A small network was shown many inputs. Here are its activations along a few directions, one row for each input.
Each table varies a few parts of the input and shows all the possible inputs, shuffled.
A made-up example of a description, with smaller parts first: line(6) and (point or line(11) or (values(3) and ring(8))).
Shared parts are said once, and a part with two or three values counts as separate values.
In the rows, zero is written as 128.

Other details of the inputs vary at random and push rows far along two fixed directions, the same in every table; ignore that.

Table:
x1: [132 122 100 133 133 124 100 100 136 108 116 133 116 107 103 125]
x2: [123 125 102 154 138 113 116 106 131 103 112 144 129  96 103 144]
x3: [135 134  77 145 153 129 108 116 142 110 107 112 128  87 123 112]
x4: [104 103 132  71 130 110 172  94 158 161 168  97 119 137 115 121]
x5: [134 118 102 124 119 123  98  94 135 103 120 134 108 103 104 129]
x6: [145 138 107 203 127 125  61 168  86  99  77 171 123 111 136 149]
x7: [110  96 125  97 141  99 170 104 168 173 164 101 139 137 130 119]
x8: [121 130  97 145 134 111 104 113 118 118 123 138 114 109 102 139]
x9: [120 117  82 149 157 121 111 137 123 111 102 107 122  91 125 122]
x10: [114 133 108  95 152 117 194  99 166 155 160  90 153 112 133 110]
x11: [144 135 171 108 118 145 152 140 143 162 140 127 151 166 167 112]
x12: [133 131 156 166 125 150  84 174  83 101  81 150 121 136 139 140]
x13: [135 130 155 101 121 139 156 122 153 158 144 122 140 149 145 111]
x14: [133 130 154 120 125 127 167 134 139 153 141 137 156 148 152 129]
x15: [108 123 120  74 124 102 173  87 158 172 181 106 124 133 113 120]
x16: [131 142 175 112 124 140 174 140 134 150 142 136 155 156 152 127]
x17: [138 128 150 168 128 144  88 180  89 102  83 152 123 135 147 140]
x18: [155 160 198 169 101 183  95 215  68 104  86 158 130 175 167 133]
x19: [110 121 121  71 122 101 171  81 153 167 186 108 119 133 112 127]
x20: [122 119  98 148 130 121 101 117 130 104 123 127 113 114 100 133]
x21: [125 119  96 141 123 120  99 114 130 103 125 127 107 112  99 133]
x22: [141 147 204 101  93 169 147 172 101 135 143 130 132 189 162 122]
x23: [122 125  96 155 138 105 104 122 128 126 125 141 123 104 113 136]
x24: [146 166 199 110 116 187 171 207 104 152 134 104 157 188 198 102]
x25: [115 117 127  75 122 109 181  77 160 147 173 115 131 126 111 134]
x26: [122 129  97 154 135 112 101 117 120 121 119 141 117 107 105 142]
x27: [112 136 103  92 152 111 186 109 159 175 170  85 140 119 133 103]
x28: [114 108 106 140 139 113 100 116 121 110 111 126 111 107 102 137]
x29: [132 121 100 141 133 123  99 103 139 112 115 133 120 104 109 128]
x30: [131 125 156 130 112 140 103 152  94 106 104 138 110 141 135 138]
x31: [139 146 152 146 121 145 116 149  95  99 101 155 137 131 135 140]
x32: [132 120  99 126 127 124  99  96 137 106 119 133 113 104 105 126]
x33: [128 124 101 139 129 117 112 106 123  97 116 145 121  97 103 146]
x34: [145 151 218 111 101 173 163 196 111 159 145 128 152 200 186 117]
x35: [128 113  95 165 136 109 103 124 143 117 125 130 126 115 116 133]
Each input here is: values(5) and (point or line(6)).
Question: The inputs of x10 and x3 match in every part but the values(5) part. If x16 is changed in the same way as x10 into x3, which row does it become?
Answer: x13
Question: Change only the values(5) part in x30. List by row number the other rows that result.
Answer: x5, x19, x22, x25

Table:
x36: [114 107 130 120 117 116 113 113 125 127 139 130 104 131 107 138]
x37: [149 138 154 167 101 146  74 154  79  80  84 180 112 133 126 154]
x38: [134 136 160 119 117 166 119 169 101 125 115 112 118 155 152 111]
x39: [164 162 130 180 112 173  59 159  77  52  55 172 118 108 133 138]
x40: [146 154 138 167 140 145 125 178 109 124  98 136 155 131 168 125]
x41: [128 130 179  71 102 132 177  97 145 156 165 138 137 163 127 133]
x42: [105 120  89 104 165  98 185 103 177 175 171  80 151 111 131 108]
x43: [ 93  67  57 167 150  32 102  68 178 152 159 148 116  97  65 162]
x44: [131 144 144 112 147 117 196 127 168 178 156 119 182 141 163 118]
x45: [112 103  27 116 152  92 113  33 179 101 137 107 103  52  61 123]
x46: [114 133 131 104 156 127 190 150 151 178 159  79 154 142 160 101]
x47: [118 120 173  77 106 125 167 114 138 164 169 124 126 166 130 128]
x48: [127 110  58 168 126  89  68  58 130  63 101 174 102  60  57 165]
x49: [143 158 163 135 137 145 168 167 133 155 128 131 173 149 178 119]
x50: [129 125 180 126 103 146 113 175  85 132 124 137 112 170 143 136]
x51: [112 119 146  78 128 143 159 139 134 163 160  74 118 155 142  99]
x52: [132 128 109 134 130 144  99 132 113 104 107 117 108 113 122 118]
x53: [155 150 136 159 115 168  77 168  83  77  77 147 115 125 141 127]
Question: What is each input in this table made of?
Answer: point or line(5) or (values(2) and line(6))
Question: Change only the values(2) part in x36. List by row number the other rows that result.
Answer: x38

Table:
x54: [121 125 158  67 101 125 168  90 147 165 181 123 121 161 120 124]
x55: [132 130 143 116 127 144 149 140 139 137 140 113 138 143 144 115]
x56: [117 132 143  95 142 121 186 114 159 174 162 109 158 143 143 119]
x57: [133 137 137 117 135 129 159 138 131 143 131 119 147 132 152 123]
x58: [125 116  84 154 149 103 109 114 135 113 111 130 130  97 121 132]
x59: [150 141 140 193 127 147  87 186  91  96  81 155 138 139 151 139]
x60: [101 100 129  97 123  88 158  92 158 168 175 122 117 135 105 136]
x61: [126 115 109 140 118 122  99 105 127  94 122 145 108 113  95 144]
x62: [136 132 124 164 137 140  89 146 113 106  92 139 127 118 129 129]
x63: [129 124 160  90 107 136 142 119 125 132 137 126 123 147 131 127]
x64: [151 157 131 177 128 146  91 177  88 104  89 154 135 124 152 132]
x65: [148 154 227 115  86 177 128 176  81 130 111 163 136 187 159 137]
x66: [146 150 170 134 117 167 137 174 111 124 116 125 140 154 163 120]
x67: [139 134 132 134 107 138  98 125 109 108 119 150 109 130 116 138]
x68: [130 113  96 156 139 121  99 126 140 107 115 124 120 113 113 127]
x69: [141 129 116 169 132 144  88 153 114  93  96 139 123 120 134 131]
x70: [149 136 150 155 122 157  89 174  92 102  85 141 127 135 158 125]
x71: [132 121  90 147 140 121  95 116 137 120 120 125 116 107 114 121]
x72: [113 110 101 130 125 113  98 101 117 104 126 130  97 107  89 142]
x73: [122 112 115 133 119 114  98  90 127 105 122 152 108 112  85 148]
x74: [132 139  83 155 145 114 114 121 129 118 118 131 132  96 120 128]
x75: [128 121  91 167 145 110 113 127 137 110 118 131 134 106 118 133]
x76: [135 145 142 105 125 146 153 139 135 150 143 114 133 143 148 109]
x77: [134 146 120 153 147 131 127 142 119 117 104 140 143 113 135 131]
x78: [119 122 141 113 133 132 139 141 132 149 139 104 125 148 138 113]
x79: [129 122 160  92 108 135 140 116 123 131 140 130 122 147 128 130]
x80: [124 127  95 144 145 123 111 115 138 113 110 127 125  96 112 127]
x81: [120 143 136 119 138 129 161 146 123 146 137 110 140 133 148 121]
x82: [121 128 138 107 131 137 148 142 130 147 141 102 127 140 139 116]
x83: [129 120 161  93 105 133 140 113 122 131 140 134 120 149 125 134]
x84: [127 124  86 164 145 111 114 126 136 108 116 130 136 101 116 134]
x85: [126 124  91 133 141 121 116 115 135 107 109 117 120  92 119 124]
x86: [151 155 145 179 124 154 108 188  90  98  85 151 143 134 155 135]
x87: [128 149 169 105 123 160 158 168 110 143 133 108 134 156 163 111]
x88: [119 118 153  73 110 129 173 101 157 149 173 112 129 155 120 122]
x89: [112 109  51 122 152  97 123  69 173 134 151 105 114  79  93 118]
x90: [128 125  89 146 138 122  98 114 137 118 121 124 118 102 117 121]
x91: [129 145 147 122 139 134 164 137 133 150 133 125 155 140 148 123]
x92: [125 113  95 150 146 117  99 112 143 118 111 128 122 104 107 128]
x93: [112 115 120  76 115 106 156  68 162 155 179 116 114 131  97 126]
x94: [132 133 142 103 128 143 151 135 133 140 131 112 136 135 149 116]
x95: [123 122  92 161 150 109 111 118 136 120 112 136 137 101 115 135]
x96: [127 132 145 110 133 142 150 132 141 149 134 118 140 141 142 115]
x97: [127 130  83 159 144 108 106 117 134 121 121 131 131  99 119 127]
x98: [110 116 163  66 106 121 172 101 136 162 177 114 117 163 113 126]
x99: [137 135 133 170 132 150  82 175  87  97  86 135 113 128 141 128]
x100: [153 150 135 186 125 146  78 182  86 107  84 156 135 132 152 133]
x101: [119 131 148 112 139 126 169 142 132 164 152 107 139 152 152 121]
x102: [103 108 118  76 124 108 155  83 149 145 174 101 113 128  97 124]
x103: [131 119 168  90 101 134 142 112 120 135 143 136 119 154 125 136]
x104: [126 128 160  98 112 139 142 118 131 137 140 131 129 146 123 128]
x105: [124 141 133  81 129 135 176 113 155 164 165  96 139 139 141 102]
x106: [119 134 134 123 138 125 154 145 125 147 139 112 138 137 144 122]
x107: [128 126  89 147 139 127 114 123 137 101 115 121 124  97 114 125]
x108: [ 97  91  66 112 134  81 118  52 150 117 154 118  91  89  56 140]
x109: [134 152 139 111 132 133 166 139 134 153 146 117 148 136 153 115]
x110: [141 134 191 141  96 141 127 169 109 132 124 166 132 173 152 146]
x111: [126 105 115 144 119  97 101 108 131 119 122 155 114 112 109 153]
x112: [138 134 193 103  90 154 144 144 111 130 140 146 126 180 139 133]
x113: [150 154 142 163 131 150 110 177  85  99  83 149 140 123 161 134]
x114: [145 150 179 111  95 161 120 153  99 127 125 143 125 164 147 127]
x115: [130 123 139 124 133 124 143 138 132 146 131 122 146 140 151 124]
x116: [109  95  67 129 131  70 113  61 170 139 157 142 108  90  75 146]
x117: [115 121  82 140 147 118 111 120 128 111 118 112 110  97 108 124]
x118: [116 108 129  87 114 113 159  79 160 140 173 119 118 135  99 135]
x119: [125 130 166  98 111 139 142 113 127 139 145 134 129 150 126 133]
x120: [133 121 146 107 128 136 141 135 137 147 132 113 133 147 148 115]
x121: [136 149 130 177 137 142  97 179  83 100  87 141 128 118 146 137]
x122: [130 131 137 117 135 128 155 137 131 145 135 120 147 135 153 124]
x123: [120 126 139 130 136 124 143 148 125 151 138 114 138 143 143 124]
x124: [128 132  84 159 148 113 124 124 135 104 116 128 135  96 116 131]
x125: [124 118  92 163 150 106 105 119 137 121 109 136 137 104 112 136]
x126: [123 108 114 154 125  99  99 104 135 122 121 163 117 109  98 154]
x127: [129 142 148 110 130 146 153 137 135 141 129 118 143 135 143 114]
x128: [126 115  90 138 141 118 107 111 137 111 112 118 120  95 118 125]
Question: What is each input in this table made of?
Answer: values(5) and (point or line(4) or (values(2) and line(5)))
Question: The inputs of x83 and x118 match in every part but the values(5) part. If x70 is changed in the same way as x83 into x118, which row does it become?
Answer: x69
Question: The inputs of x117 and x66 match in every part but the values(5) part. If x78 is changed in the same way as x117 into x66, which row does it become?
Answer: x68
Question: Change only the line(5) part in x96. List by row number the other rows that result.
Answer: x62, x80, x92, x127
Question: Change only the values(2) part in x120. List by row number the other rows that result.
Answer: x115
Question: Change only the values(5) part in x104. List by row number the other rows that result.
Answer: x63, x88, x102, x114
Question: Change only the values(5) part in x125. List by row number the other rows that result.
Answer: x59, x100, x115, x123
